A small network was shown many inputs. Here are its activations along a few directions, one row for each input.
In each table, some parts of the input vary, and every possible input appears once, in random order.
A made-up example of a description, with smaller parts first: one of 3 separate values, together with either a single point or one of 9 places along a line or (one of 4 places along a line, together with one of 8 places around a ring).
Shared parts are said once, and a part with two or three values counts as separate values.
(in the rows, 128 means zero)

Other details of the inputs vary at random and push rows far along three fixed directions, the same in every table; ignore that.

A family of inputs:
x1: [114 106 154  89 182 118 102 110 138 108 167]
x2: [114 138 133 126 128 118 141 106 119 140 110]
x3: [193 124  79 141 192 143 116 154 118 150 136]
x4: [150 183 110 137  72 145 129  93 120 149 111]
x5: [120 138 123  59 180 107 126  69 123 138 140]
x6: [140 172  81  68 165  86 110  89 151 167 114]
x7: [164 118  88 142 205 119 114 151 129 153 133]
x8: [ 57 104 180 131 102 129 127  98 140  91 128]
x9: [123 148 111  46 173  70 116  78 149 147 117]
x10: [168 135 111 166 141 119 121 171 111 170 139]
x11: [125 134 122 175  78 134 130 153 127 118 110]
x12: [189 176  89 103 150 117 156 113 164 153 149]
x13: [110 143  98  68 190  89  99  87 160 140 136]
x14: [148 187 137 171  71 140 142 130 112 138  75]
x15: [119 128 155 165  67 166 136 118 119 109 120]
x16: [ 72 101 180 124  61 153 148 120 122 100 123]
x17: [ 89  87 148  94 126 136 131 132 141 103 138]
x18: [121  92 148 164 130 160 135 145 105 110 147]
x19: [148 105 126 177 160 126 112 176 116 145 163]
x20: [139  93 106 144 186 124 129 165 126 139 136]
x21: [132 184 132 115 103 114 141 102 120 145  84]
x22: [ 93 109 127  78 140 124 118 116 144 113 149]
x23: [162 178  90 109 112 140 141 108 124 148  88]
x24: [169 141  94 122 179  98 105 113 137 148 127]
x25: [117 186 143  93 116 103 118  68 144 133  98]
x26: [173 182 116 122 110 137 140 115 106 154  99]
x27: [105  56 150 134 170 142 121 162 119  79 168]
x28: [106 125 143 184  55 145 143 150 112 132 114]
x29: [144  74 129 160 171 123 128 167 114 160 158]
x30: [ 32 104 171  57 111 108 132  90 163  90 113]
x31: [135  84 149 165 146 125 129 184 117 142 148]
x32: [ 53 134 173  97 112 115 135  68 134  97 111]
x33: [195 104  93 188 154 163 116 181 123 142 142]
x34: [161 174  94 141 119 126 121 113 145 150  86]
x35: [ 76  82 139  90 160 132 107 125 149  91 171]
x36: [108 149 151 150  63 132 180 134 169 105 124]
x37: [ 78  67 153 120 137 133 114 147 135  73 172]
x38: [160 161 108 167  85 132 151 145 112 142  79]
x39: [ 99  55 152 156 133 150 126 169 109 112 184]
x40: [ 80 112 162 149  92 134 141 134 127  81 106]
x41: [161 100 123 146 160 135 115 178 108 145 171]
x42: [129 168 126 173  61 139 135 118 120 146  99]
x43: [138 132 123  89 118 120 131 115 132 127 118]
x44: [182 141 101 146 130 138 117 132 125 132 122]
x45: [159 172 112 138  66 148 153 125 112 127  78]
x46: [109 110 168 114 105 138 135 138 122 115 135]
x47: [111 127 139 173  47 139 143 164 122 112 102]
x48: [149 115 123 132 170 126 107 144 121 135 175]
x49: [156  94 105 147 143 132 121 175 116 129 160]
x50: [125 168 134  55 171 105 114  65 131 127 127]
Description of these inputs: one of 2 separate values, together with either a single point or (one of 4 places along a line, together with one of 6 places around a ring).
Question: The inputs of x38 and x45 match in every part but the choice among 2 separate values. If x40 is changed in the same way as x38 into x45, which row does it become?
Answer: x27
Question: The inputs of x15 and x8 match in every part but the choice among 2 separate values. If x39 is changed in the same way as x15 into x8, which row does it become?
Answer: x28
Question: A walk changes only the place on the ring of 6. It starts at x30 and steps to x20. List the rest of the walk in order.
Answer: x7, x34, x13, x6
Question: Change only the choice among 2 separate values in x42. List by row number the other rows that result.
Answer: x4
Question: Change only the choice among 2 separate values in x18. List by row number the other rows that result.
Answer: x32

A family of inputs:
x51: [149 110 126 173 150 138 123 164 122 141 130]
x52: [ 71  80 179 179  88 152 145 166 116  91 145]
x53: [113 120 145 144 122 120 127 131 125 115 119]
x54: [121 128 117  85 149 122 117  93 139 122 141]
x55: [113 108 130  42 218  91 103  98 146 121 187]
x56: [200 124  78 138 188 125 123 150 135 167 164]
x57: [127 153 139 164  53 135 147 134 115 130  80]
x58: [ 45  57 194 133 132 133 127 146 138  85 164]
x59: [155  90 112 188 161 145 118 185 106 151 150]
x60: [167  89 109 178 153 153 134 183 128 124 156]
x61: [102 129 139 104 147 100 125 102 132 126 142]
x62: [133 171 104  88 100 127 129  83 149 131 105]
x63: [182 171  78 125 118 133 123 130 133 155 114]
x64: [137  87 129 186 134 134 119 176 110 131 142]
x65: [162  86 118 184 165 139 126 191 112 155 144]
x66: [138 172 117  83 118 121 132  74 141 137 121]
x67: [130 173 116  89 108 125 132  98 150 117 107]
x68: [131 173 119  93  97 124 135 102 148 127 118]
x69: [175 169 106 150 120 112 127 123 118 169 109]
x70: [121 105 125  60 216 102 104 110 142 112 172]
x71: [127 124 143 121 118 140 130 121 123 120 140]
x72: [164 142 127 174  83 166 140 151 109 124 107]
x73: [110 170 120 101 110 113 125  83 128 137 101]
x74: [ 51  71 174 110 140 115 113 124 140  89 149]
x75: [109 173 137 113 102 125 133  91 132 128  90]
x76: [119 136 131  95 169  96 112  97 141 132 123]
x77: [103  90 130  76 178 112 123 131 149 106 165]
x78: [108 120 163 162  38 173 155 149 111  96 101]
x79: [149 162 117 127 113 113 130 115 127 157  91]
x80: [160  96 115 193 167 140 128 183 105 140 148]
x81: [ 74  91 176 161  96 148 139 154 124 101 140]
x82: [ 67 124 178 173  35 152 153 139 121  77  95]
x83: [186 151  90 136 127 139 138 129 120 158 116]
x84: [197 172  83 114 137 126 128 131 118 166 113]
x85: [ 88  93 159 109 163 103 117 121 140 118 156]
x86: [136 158 110 100 101 130 144 103 145 130 105]
x87: [112 173 127 102  99 114 141  88 127 137  90]
x88: [209 163  83 159 117 151 122 141 105 169 112]
x89: [125 122 118 105 172  96 124 116 125 140 137]
x90: [126 116 126 104 159 129 125 111 137 112 145]
x91: [158  87 115 188 160 143 114 186 113 152 148]
x92: [119 165 119 118 100 114 126  96 124 135 100]
x93: [ 98  98 137  74 167 117 106 118 138 102 164]
x94: [ 65 139 171 132  47 145 152 115 127 101  87]
Question: What do these inputs look like to the network?
Answer: one of 4 separate values, together with either one of 5 places around a ring or one of 6 places around a ring
Question: The inputs of x56 and x62 match in every part but the choice among 4 separate values. If x68 is changed in the same way as x56 into x62, which row does it become?
Answer: x63
Question: The inputs of x71 and x72 match in every part but the choice among 4 separate values. If x81 is changed in the same way as x71 into x72, which row does it become?
Answer: x75
Question: Change only the choice among 4 separate values in x92. List by row number the other rows that result.
Answer: x61, x82, x89
Question: A walk changes only the place on the ring of 5. It starts at x70 and steps to x67. List the rest of the walk in order.
Answer: x60, x90, x72
Question: Change only the choice among 4 separate values in x64. List by row number the other rows that result.
Answer: x53, x57, x69
